A small network was shown many inputs. Here are its activations along a few directions, one row for each input.
Each table varies a few parts of the input and shows all the possible inputs, shuffled.
Descriptions start from the smaller parts, as in this example, which fits no table here: one of 8 places around a ring, together with either a single point or one of 9 places around a ring or (one of 3 separate values, together with one of 6 places along a line).
Shared parts are said once, and a part with two or three values counts as separate values.
In the rows, 128 means zero.

Other details of the inputs shift rows strongly along three fixed directions, in all tables alike. That doesn't count.

A family of inputs:
r1: [107 200 173 128 160 101 143  96 204 115 110 149]
r2: [119 191 164 110 155 106 134  73 210 133  93 142]
r3: [160  96 106  95 148 180 101 136  71  87  84 165]
r4: [133  92 139 147  93 119 136 183  90 124 178 115]
r5: [ 91 174 139 138 131  97 148  94 199 150 131 112]
r6: [ 88 147 144 143 161  84 112 159 171 149 177 101]
r7: [152  67 123 129  99 140 113 126  93 128 114 154]
r8: [139  92 160 188  88 101  97  97 115 109 167 112]
r9: [153  86 128 143  92 132 128 128  81 126 131 117]
r10: [128 110 127 161 102 127 125 166  92 101 191 104]
r11: [145  72 131 137  91 136 123 122 102 132 121 139]
r12: [130  70 118 139 109 137  99 118 106 119 129 128]
r13: [154 100 124 127  91 148 135 101 108 131  98 151]
r14: [102 171 113 109 168 132 132 122 172 146 111 139]
r15: [ 90 172 142 135 134 104 141 102 197 152 132 124]
r16: [110 164 156 133 124 102 153 117 185 160 132 142]
r17: [102 157 155 138 122  92 156 163 169 157 173 117]
r18: [ 94 154 106 104 155 134 139 114 175 158 106 128]
r19: [133 101  80  92 154 166 108  96 113 137  60 144]
r20: [154  75 160 162  91 116 102  96 125 128 129 151]
r21: [119 118 137 167  98 101 134 139 113 114 181  81]
r22: [100 166 111 111 172 122 128 157 159 142 138 131]
r23: [150  78 139 151  94 125 119 137  87 127 147 111]
r24: [143 104 121 154 111 138 114 140  87 100 160 117]
r25: [127 153 116 124 140 141 128  81 151 131  90 147]
r26: [157  99 141 156  90 130 128 130  89 115 145 134]
r27: [128 129 150 183  97  98 126 150 110  99 197  93]
r28: [113 122 156 149 118  85 132 192 136 140 199 119]
r29: [109 154 157 132 144  94 131 126 186 167 133 137]
r30: [165 106 113 112 137 183 112 129  61  67  95 158]
r31: [116 143 163 162 115  88 145 185 133 136 206 103]
r32: [117 110  77 105 148 157 131 204  68 119 152  96]
r33: [155  85 123 126 116 140 111  99 110 138  94 147]
r34: [144  82 159 150 113 104  92  89 148 143 116 156]
r35: [ 99 179 138 151 126  95 152 146 163 126 176 104]
r36: [107 151 147 127 164 116 128 227 113  91 195 113]
r37: [156 120 119 119 104 145 140  72 131 131  73 168]
r38: [145  70 156 149 110 106  90  85 141 144 113 151]
r39: [ 94 186 142 150 147  85 144 136 174 139 166  88]
r40: [ 92 176 105 115 152 128 159 162 140 144 148  93]
r41: [167 114 107  97 131 178 112 145  62  80 112 129]
r42: [147 163  93  53 174 174 125 100 129 120  55 159]
r43: [148  78 111 140 106 152 104 103  97 108 117 147]
r44: [153 103 145 123 134 152  95  91 119  97  89 165]
r45: [133  72 158 177 109  95  75 113 125 116 170 122]
r46: [147  93  91 107 113 162 142 181  55 126 125 116]
r47: [147  88  90  92 125 163 128 126  97 140  79 158]
r48: [108 125 148 140 147 104 100  58 198 159  98 141]
r49: [154 127 119 124 128 171 132 174  46  62 133 130]
r50: [116 191 133  95 162 125 139 171 135 117 151 106]
r51: [124 137  77 113 132 162 150 196  70 109 159 101]
r52: [115 176 179 159 131  89 141 168 141  93 194 100]
r53: [113 153 154 126 131 105 145 106 194 164 123 150]
r54: [109 155 125 123 119 120 170 186 122 146 164 103]
r55: [160 116  82  98 123 167 149 101  87 132  60 142]
r56: [156 115  85  98 113 168 153 113  83 128  71 137]
r57: [109 154 157 133 142  94 136 113 190 169 129 129]
r58: [127  90 139 151  98 123 105  58 153 132 114 134]
r59: [137 101 171 176  96  91 118 149 116 126 187 112]
r60: [101 166 165 103 173  86 105 138 195 144 146 132]
r61: [119  88 154 182 101  95 109 137 116 118 197  80]
r62: [115 173  91  87 157 147 174 213 113 144 141 126]
r63: [142  56 160 158  99 101  95 106 126 139 134 132]
r64: [ 95 170 149 147 151  92 126 123 185 147 160 110]
r65: [ 97 153 156 141 121  89 157 161 172 161 175 107]
r66: [137  79 152 173 104 111  84  81 131 118 141 132]
r67: [106 199  73  86 158 155 172 142 138 133  99 121]
r68: [122 174 119 121 139 115 168 174 121 139 148 103]
r69: [137 157 128 118 130 131 151  91 155 144  83 156]
r70: [133 153 145 106 158 144 118  79 165 119  75 166]
r71: [151 115 138 158  94 116 137 160  77 108 170 109]
r72: [ 84 160 112 114 162 115 140 192 152 145 166 112]
r73: [123 130 171 113 155 108  88  77 199 137  93 164]
r74: [144  85 127 141  93 133 135 151  81 129 149 111]
r75: [118 132 139 144 125 104 122  45 182 144  94 127]
r76: [129  99 143 151 111 117 102  29 165 140  86 137]
r77: [147  98  77 103 136 173 110 114  94 117  83 159]
r78: [116 175  85  75 154 160 177 155 124 158  88 125]
r79: [145  98 155 147 123 137 101 138  95  77 142 143]
r80: [120 147 117 123 147 135 123  78 155 140  89 131]
r81: [103 173  70  72 173 168 155 142 145 150  84 139]
r82: [151 122 126 120 119 143 127  77 128 141  73 161]
r83: [131 173  85  77 163 161 165 139 121 154  78 137]
r84: [138 155 106  65 172 172 121 105 142 124  53 165]
r85: [161 117 150 138 105 121 108 126  87  81 150 110]
r86: [159 112 147 136 116 152 110 100  94  84 107 148]
r87: [117 195  94  49 195 160 137 172 134 129  99 131]
r88: [152 121 102 124  93 150 163 186  53 106 149 113]
r89: [125  64 150 169  94 112  94  80 133 126 138 119]
r90: [134 107 108 132 107 149 124  81 119 124  99 130]
r91: [114 126 151 149 137 104 102  46 195 151 105 138]
r92: [108 154  89  80 164 143 161 210 112 155 130 113]
r93: [123 201  99  75 171 165 157 204  96 102 134 106]
r94: [157  81  98 110 115 161 125 141  68 130  97 132]
r95: [128 119 160 192  95  86 117 136 114 101 197  89]
r96: [142 132  96  86 156 156 132 134 121 144  77 169]
r97: [123  80 146 156 116 112  91  60 159 140 109 130]
r98: [123 125  76 112 136 162 147 188  66 114 155  87]
r99: [132 103 151 168  93 115 106  64 151 122 126 141]
r100: [114 160 122 126 114 116 176 180 122 139 161 100]
Each input here is: one of 5 places along a line, together with either one of 4 places along a line or (one of 2 separate values, together with one of 8 places around a ring).
Changing only the place on the line of 5 turns r27 into r14. The same change can be made to r68. Which row results?
> r33
Changing only the place on the line of 5 turns r12 into r5. The same change can be made to r36. Which row results?
> r1
Changing only the place on the line of 5 turns r54 into r100. The same change can be made to r26. Which row results?
> r69
Change only the place on the line of 4 in r3. List by row number the other rows that result.
> r36, r60, r73
Change only the place on the line of 5 in r64. List by row number the other rows that result.
> r8, r45, r66, r95
Change only the place on the ring of 8 in r47. List by row number the other rows that result.
> r7, r28, r34, r38, r63, r92, r96
Change only the choice among 2 separate values in r14. List by row number the other rows that result.
> r20
Change only the place on the ring of 8 in r80. List by row number the other rows that result.
> r8, r15, r25, r40, r76, r90, r99

A family of inputs:
r101: [152 133  93 115 118 149 152 167  70 123 131 127]
r102: [141  80 139 152 103 120 101  95 131 137 129 139]
r103: [151 104 137 136 109 148 120 124  92  90 124 145]
r104: [153 134 115 109 143 149 129 166  68  97 122 121]
r105: [ 99 182  92  97 169 151 161 153 155 155 103 141]
r106: [130  76 138 156 101 126 104  85 129 120 118 152]
r107: [146 122 109 110 126 172 138 162  74  97 120 139]
r108: [135  85 136 153 112 118 107  88 132 145 107 142]
r109: [119 161 151 109 143 113 122  88 189 139  97 157]
r110: [113 129 179 148 113  85 116 104 188 140 149 138]
r111: [142 124  95 122 140 165 128 161  72  88 129 128]
r112: [118 117 198 191  99  54 130 143 162 147 199 100]
r113: [146  76 149 150 104 127  97  78 114 112 109 128]
r114: [ 94 162 116  91 177 123 141 118 187 171  88 146]
r115: [115 114 213 182 108  58 109 144 164 124 203 105]
r116: [146 118  99  99 132 161 148 171  79 131 107 129]
r117: [135 101 110 147 112 143 126 120 104 122 124 140]
r118: [150  91 127 157  85 119 118  72 119 132 115 130]
r119: [101 129 172 153 130  87 105 115 186 145 160 123]
r120: [144 101 130 120 111 134 124 134 106 126 130 136]
r121: [100 166 145 158 130 102 151 211 109 100 222  70]
r122: [142  77 135 140 110 127  99  89 127 133 120 144]
r123: [112 171  80  73 161 156 161 157 125 151 103 115]
r124: [147 119  94 112 135 160 133 168  52  97 126 103]
r125: [ 99 157 141 138 130 103 145 221 114 122 221  66]
r126: [109 149 148 135 156 103 120 141 160 135 144 118]
r127: [143 118  77 106 129 164 152 155  67 130 102 110]
r128: [154  99 125 114 109 151 109 118  96 106 109 150]
r129: [142  84 115 124 115 148 120 118  97 118 109 119]
r130: [140  70 137 143  96 123 108  81 118 130 104 129]
r131: [110 162 115 127 140 113 163 166 129 155 147  93]
r132: [148  78 160 162  81 123 114  77 131 118 118 157]
r133: [156  99 163 157 101 134 104  84 123  99 115 154]
r134: [109 151 145 140 121  95 150 228 114 122 223  87]
r135: [147  74 162 138 103 122 105  87 128 124 105 151]
r136: [134 108  90 102 146 159 126 166  82 119 115 126]
r137: [104 189  78  93 158 157 178 150 134 150  97 123]
r138: [109 167 121 107 153 139 143 100 169 131  96 139]
r139: [105 163 149 154 146  91 128 220 119 114 228  74]
r140: [157 133  78 107 133 173 131 155  48  87 121 112]
r141: [115 200  92  80 180 147 157 151 133 132 109 112]
r142: [ 98 125 168 160 123  96 118 103 189 138 152 136]
r143: [137 108  90 114 115 172 142 154  66  94 129 118]
r144: [103 184  98  74 195 145 144 148 157 150  89 137]
r145: [150  94 149 148  97 116 115  87 131 137 117 146]
r146: [117 158 106  99 143 137 148 117 160 162 101 125]
r147: [122 186 113  78 182 145 152 150 144 139  89 138]
r148: [158  88 159 140 104 126  98  91 117 110 122 145]
r149: [130 170 117 100 151 130 155 116 157 165  95 143]
r150: [ 99 122 167 167 121  79 119 187 146 129 228  87]
r151: [104 150 152 146 122 101 157 217 121 120 212  97]
r152: [113 147 154 151 117  93 150 228 116 132 225  79]
r153: [115 160 141 111 139 114 135  85 205 167  86 161]
r154: [141 102 109 130 117 138 118 122 101 136 125 134]
r155: [140  88 108 131 100 153 128 101  94 109 106 135]
r156: [108 138 146 128 137 113 129 129 153 139 135 110]
r157: [146  99 145 166 114 130  99  92 118  96 129 139]
r158: [123 138 153 112 135 116 123  93 182 151 106 152]
r159: [137 104 111 139 127 128 130 134 103 136 123 123]
r160: [145 106 109 136 119 134 123 120 101 137 128 130]
r161: [108 161 133 137 131 115 149  68 190 163  94 141]
r162: [113 154 140 119 138 116 121  79 180 140 103 139]
r163: [140 119  88 133 126 157 147 152  79 118 129 129]
r164: [113 168 134 105 149 127 144 182 132 134 152 115]
r165: [152 147 110 109 141 152 135 181  71 100 141 115]
r166: [101 193  85  91 172 132 163 149 156 165 110 134]
r167: [121 171 106  99 170 132 129 124 152 126 108 139]
r168: [106 178  83  77 169 152 169 155 143 162  90 117]
r169: [154  97 111 118 113 156 110 105  83 104 109 126]
r170: [115 155 139 115 163 110 113  86 190 146 101 148]
r171: [115 179 117 113 159 138 143 104 159 123  97 131]
r172: [109 157 130 120 136 112 138  75 193 173  93 136]
r173: [150  88 140 152 112 123  87  87 126 105 121 146]
r174: [119 147 123 127 124 117 136  73 179 163  94 139]
r175: [112 128 176 170 109  76 141 184 134 142 203  94]
r176: [105 117 192 184 111  61  96 138 171 124 216 107]
r177: [107 166 114  94 148 136 135 105 167 141  94 136]
r178: [111 130 180 151 116  95 125  99 192 135 138 143]
r179: [156  85 139 152  96 127  96  71 112  98 113 135]
r180: [136 109  93 105 145 165 121 169  73 111 118 124]
r181: [116 135 170 156 108  82 126 101 183 153 141 139]
r182: [151 107 124 132 113 146 111 115  87 104 128 117]
r183: [148  94 102 120 104 155 120 120  92 108 115 125]
r184: [116 123 188 146 125  92 111  99 183 145 130 138]
r185: [150  94 103 127  96 151 124 111  94 120 114 127]
r186: [106 163 131  92 161 123 146 123 179 166  89 147]
r187: [158 130 108 101 136 159 130 164  63  99 128 127]
r188: [153 141 112 120 131 163 135 163  68  87 129 129]
r189: [117 174 125 118 145 127 165 121 160 153 109 148]
r190: [155 106 118 132 126 147 114 109  81  99 107 119]
r191: [137 101 115 128 119 145 104 129 100 109 131 137]
r192: [140  93 108 127  98 139 122 117  96 116 125 125]
r193: [105 126 172 161 111 100 118  92 175 126 148 123]
r194: [ 97 168 115  96 165 125 135 121 186 155 107 145]
r195: [151  92 128 150  95 122 121  74 122 137 112 126]
r196: [ 98 133 171 176 122  86 119 173 145 113 218 100]
r197: [108 167 103 106 157 127 143 120 171 164 105 144]
r198: [118 164 154 144 131  94 143 222 108 103 225  86]
r199: [137 122  77 109 130 162 135 175  79 123 131 124]
r200: [160 118 128 128 117 141 111 129  86  92 124 136]
r201: [143 111 123 134 138 135 106 135  95 104 126 121]
r202: [146  84 137 143 115 130  88  93 119 113 120 142]
r203: [143 113 122 139 105 142 139 127 101 122 120 144]
r204: [146  78 137 139  94 133 103  78 124 121 112 131]
r205: [138  81 145 154 105 137  95  80 125 109 114 154]
r206: [141  89 111 130 122 142 116 124 103 134 109 136]
r207: [ 99 176  87  79 173 140 152 151 159 153 106 139]
r208: [106 151 134 126 133 122 140  66 202 159  86 149]
What is each input in this table made of?
> one of 3 separate values, together with one of 4 places along a line, together with one of 9 places along a line
Changing only the place on the line of 9 turns r170 into r160. The same change can be made to r182. Which row results?
> r195
Changing only the place on the line of 9 turns r193 into r155. The same change can be made to r180. Which row results?
> r114
Changing only the place on the line of 9 turns r108 into r126. The same change can be made to r117. Which row results?
> r111
Change only the choice among 3 separate values in r121. List by row number the other rows that result.
> r111, r133
Change only the place on the line of 4 in r125. List by row number the other rows that result.
> r156, r177, r193
